These are the activations of a small neural network, seen along a few directions. Each row is one input.
In each table, some parts of the input vary, and every possible input appears once, in random order.
A made-up example of a description, with smaller parts first: line(6) and (point or line(9) or (values(3) and ring(8))).
Shared parts are said once, and a part with two or three values counts as separate values.
(in the rows, 128 means zero)

Other details of the inputs shift rows strongly along two fixed directions, in all tables alike. That doesn't count.

Rows:
x1: [125 122 117 129 125 132 131 134 126 135 123 138 111 136 109]
x2: [128 112 120 136 122 128 131 144 125 129 134 135 112 139 123]
x3: [131 104 136 133 127 130 144 135 125 136 124 123 133 131 120]
x4: [106 121 126 126 130 125 132 119 132 141 122 131 132 122 106]
x5: [116 118 135 130 123 130 141 127 130 139 115 123 134 131 113]
x6: [121 105 129 136 124 128 126 137 118 137 141 128 125 136 125]
x7: [134 107 127 135 125 130 138 149 127 125 131 130 116 139 129]
x8: [118 125 122 122 118 132 132 131 129 135 120 136 113 132 109]
x9: [187 224 179  87 150  66  86  61  89 126 187  85 111  84 227]
x10: [117 114 126 129 128 131 126 127 119 141 129 131 124 134 110]
x11: [109 118 130 122 120 131 127 124 123 141 126 128 126 130 109]
x12: [141 176 111 142 139 152  83 118 153  89 128 133 184 130 156]
x13: [117 113 125 134 129 130 124 134 118 144 136 135 125 140 117]
x14: [129 115 134 125 121 133 150 138 133 128 114 127 121 131 122]
x15: [119 129 122 127 124 134 138 130 135 137 117 136 116 131 108]
x16: [125 126 116 138 132 132 136 140 129 138 127 141 115 141 115]
x17: [121 178 104 127 132 146  72 108 152  89 134 137 181 120 148]
x18: [121 118 127 123 114 130 134 134 125 127 124 130 113 129 117]
x19: [144 160 112 142 130 152  76 133 149  84 145 132 184 132 170]
x20: [119 118 127 140 133 131 130 133 122 146 133 137 128 139 115]
x21: [121 106 139 123 115 129 136 136 122 133 126 116 131 123 122]
x22: [117 116 123 122 120 125 134 128 127 124 123 133 115 121 116]
x23: [116 106 133 122 121 122 135 130 122 130 125 118 134 115 122]
x24: [135 184 103 132 138 149  91 116 164  82 118 138 172 122 158]
x25: [162 167 190  90 150  56 144  75  79 180 165  91  68  95 167]
x26: [118 119 127 134 132 131 131 127 125 143 126 132 128 132 107]
x27: [123 110 140 126 119 129 145 133 127 135 120 119 136 127 120]
x28: [131 121 123 136 133 134 146 135 132 131 114 132 117 136 117]
x29: [123 111 129 121 123 125 140 135 129 122 118 128 119 121 123]
x30: [143 189  98 138 139 153  82 122 156  89 130 144 165 130 151]
x31: [123 124 128 129 125 134 147 132 136 132 110 129 119 133 117]
x32: [121 106 129 131 123 129 128 131 117 135 134 124 125 129 118]
x33: [136 110 128 138 130 132 148 146 130 128 126 131 119 142 128]
x34: [115 128 119 126 130 129 136 125 138 135 116 138 118 124 109]
x35: [132 103 136 139 128 130 141 140 124 138 132 127 133 137 127]
x36: [153 174 108 138 136 155  93 129 158  76 127 136 172 132 164]
x37: [118 109 134 125 125 123 145 128 129 133 119 121 139 119 120]
x38: [109 110 128 123 120 123 130 123 120 131 130 123 130 117 116]
x39: [176 160 189  85 153  51 161  82  84 163 155  90  61  90 184]
x40: [112 117 130 129 129 124 141 122 132 137 115 124 136 123 113]
x41: [127 112 133 123 117 131 141 141 128 123 119 125 117 128 123]
x42: [129 100 135 130 123 129 134 138 120 132 130 119 129 127 123]
x43: [147 182 102 146 140 153  90 130 155  85 131 141 169 139 164]
x44: [135 107 129 129 124 131 140 144 126 123 123 128 115 132 123]
x45: [125 112 132 142 132 130 138 135 123 142 127 130 131 140 122]
x46: [129 113 122 130 121 130 133 138 124 127 127 133 111 132 116]
x47: [125 122 115 134 126 130 129 141 125 136 130 140 113 142 116]
x48: [114 123 118 121 124 127 131 124 131 133 119 138 115 125 109]
Description of these inputs: values(2) and line(4) and ring(6).
The inputs of x16 and x20 match in every part but the values(2) part. If x33 is changed in the same way as x16 into x20, which row does it become?
> x35
Change only the values(2) part in x29. List by row number the other rows that result.
> x23
Start at x35 and move only the line(4) part, one step at a time. The first step leads to x3. Which rows follow, in order?
> x27, x37
Change only the ring(6) part in x26. List by row number the other rows that result.
> x3, x10, x12, x32, x42
